Each row below is a small network's average activation on inputs in which a field has the value named, seen along a few directions.
Related values have similar rows: they may be neighbours, one step apart, or belong to one group.
Strong random noise was added to every row along 6 fixed directions; ignore it. To show where, here is one row again and again, with new noise each time:
[-239 -162  -86 -145  -85 -247    0  -53  306  -41 -117  327  390   39
  154 -139 -176]
[ -68 -302  136 -323 -188   13  121   80   52   44  -53  126  -41  -75
   23 -107  -98]
[ -34   36  174 -228  133  -91   72  -26    6  -75   41  168  279   62
  354 -175  110]
[ 347    6 -367  -18   47 -300   60 -286  -39 -161  -50 -751  334  152
   11  -58  240]
[  78  -13   78  -80  -36  205  159   62  -10  -46  165   87 -217  -18
  -15  -52   -2]
[-226 -535    3 -343 -191  -20   91  126  -95   21 -121  143  -44   52
  129 -165 -101]
[-169 -449 -175 -130 -258  123  106  120  -14    8    2   26 -411    4
 -194  -57 -209]
[  6 -58 -19  64 -65 253 179 103  75 -99 122 532 159 114 159 -70 -61]


Field LOZAK:
rero: [ -19  -12 -302  197 -161  -42   17  -96  361 -135 -149 -193   75 -174
 -394  124 -115]
futu: [-450   41 -295  195 -104  -34  -89  161   39   92  204  210 -472  -40
 -279   16 -424]
koz: [-192 -160 -111  -81 -129 -325 -337  -33   43  248  -24 -400 -453 -185
 -320   60 -301]
fabe: [-210   81  114  -10  299 -251 -238 -166  159  -76 -175 -134  -32  -80
   37  -21   20]
fel: [ 154  350    1 -126  109  -56   -9 -117   36  -15 -156 -274   80   98
  -23 -103  114]
sefe: [ -90  389 -142  368  166  -30 -189  -70  137  -15    2   47  -72   80
 -172  201  -53]
vena: [-357  -42 -311   -6  112 -560 -366 -107  113  139 -119 -261   48  215
  178  -20  -86]
kupub: [-116 -110 -359  521  144  129   58  120 -253 -134  133  189 -230  152
 -114  167  -59]
sabif: [ 462  160  -24  285   38   97  154 -121 -158   11  172 -179 -120 -130
 -151  193   55]
lel: [ 109    6 -178   32  156 -240    0 -240  -76   61   27 -208   60   94
   73   90  188]
ses: [  35  302  -70   20 -187 -116   34 -116  268   60 -129   72  361  -43
   14  126   67]
vel: [ 209   87  196  156  184   56    7   43  -69  -54   47 -198 -168  -95
 -161   13  -26]
der: [-279 -191    5  -29  150  -76   12   49 -112   19 -164  169   -1   15
   85  136   19]
gaz: [-255   65  -70  169   35  162 -194  101 -124  -78  120  -29 -404  -24
 -189 -137 -138]
gef: [ -73  243  172 -159  -20 -208   36 -105  423  -43 -135   79   46 -213
  -87  -27  -19]
kib: [-127  -24   96   14  -23  151  -58   20 -112  104  -90  429   62  260
  239   55   80]
golev: [   5 -256 -217  -45 -364   47  -97    9  148  131  -51 -268 -129   47
 -257  -51 -123]
pife: [ 153 -209  -75  -86 -413  412  141  167 -247  119  128  128 -289   -1
 -104  135   -6]
keto: [ 242  178  -93  170  126 -170  -85 -237  321   -5  -15 -149  125   21
  -45   22  -41]
gefor: [  33   21  295  -18   28  272  165  219  -14   56   71  560 -159  -32
  167  189  105]
vumi: [-379  -43  -82 -146   54 -114 -157  -76 -177    6  -86 -128  197   46
  166   33  183]
rofut: [-272  224  234   27  208 -129  -23   69  191 -126   93  196   86 -202
   52  -70 -135]
likun: [ -89 -182  165 -116 -150  -31   84   17  150   25   24  173  145 -201
  -27  -80 -217]
kevan: [-197  135 -179  131   10 -295 -273  -75  244  -27  -81   90  369   -5
  127 -218 -225]
dokoz: [  71 -185  183 -187   66 -217 -130  -62   41   87  -60 -139   22 -117
  -59  -89 -107]
patu: [ -70  190  -57  -88  -53 -386  -45 -150  599   64  -45 -104   99 -269
 -209  -59 -162]
bos: [-428   30  146 -258   83 -233 -213  -38   50  -17 -291  -28  128    7
   96 -205  -56]
zibez: [ 186   86  545 -442   46   83   11  127 -513   84  103 -314    4 -256
  157   -1  324]
zuru: [-235  220  569 -119  381 -102 -157   83 -368  120   67  195  125   58
  477 -121  226]
ger: [ -58 -163   29 -146   25 -107  -80    5  191   48 -171 -173 -295   -7
 -155   37  -86]
A value of LOZAK combines one of 5 hidden first parts with one of 6 second parts; all combinations occur once.
- Changing only the second part turns rofut into zuru. gef has the same second part as rofut; what does that change turn gef into? => kib
- Changing only the second part turns dokoz into kevan. ger has the same second part as dokoz; what does that change turn ger into? => fel
- Changing only the second part turns keto into golev. fabe has the same second part as keto; what does that change turn fabe into? => bos
- Changing only the second part turns futu into sabif. ses has the same second part as futu; what does that change turn ses into? => gefor
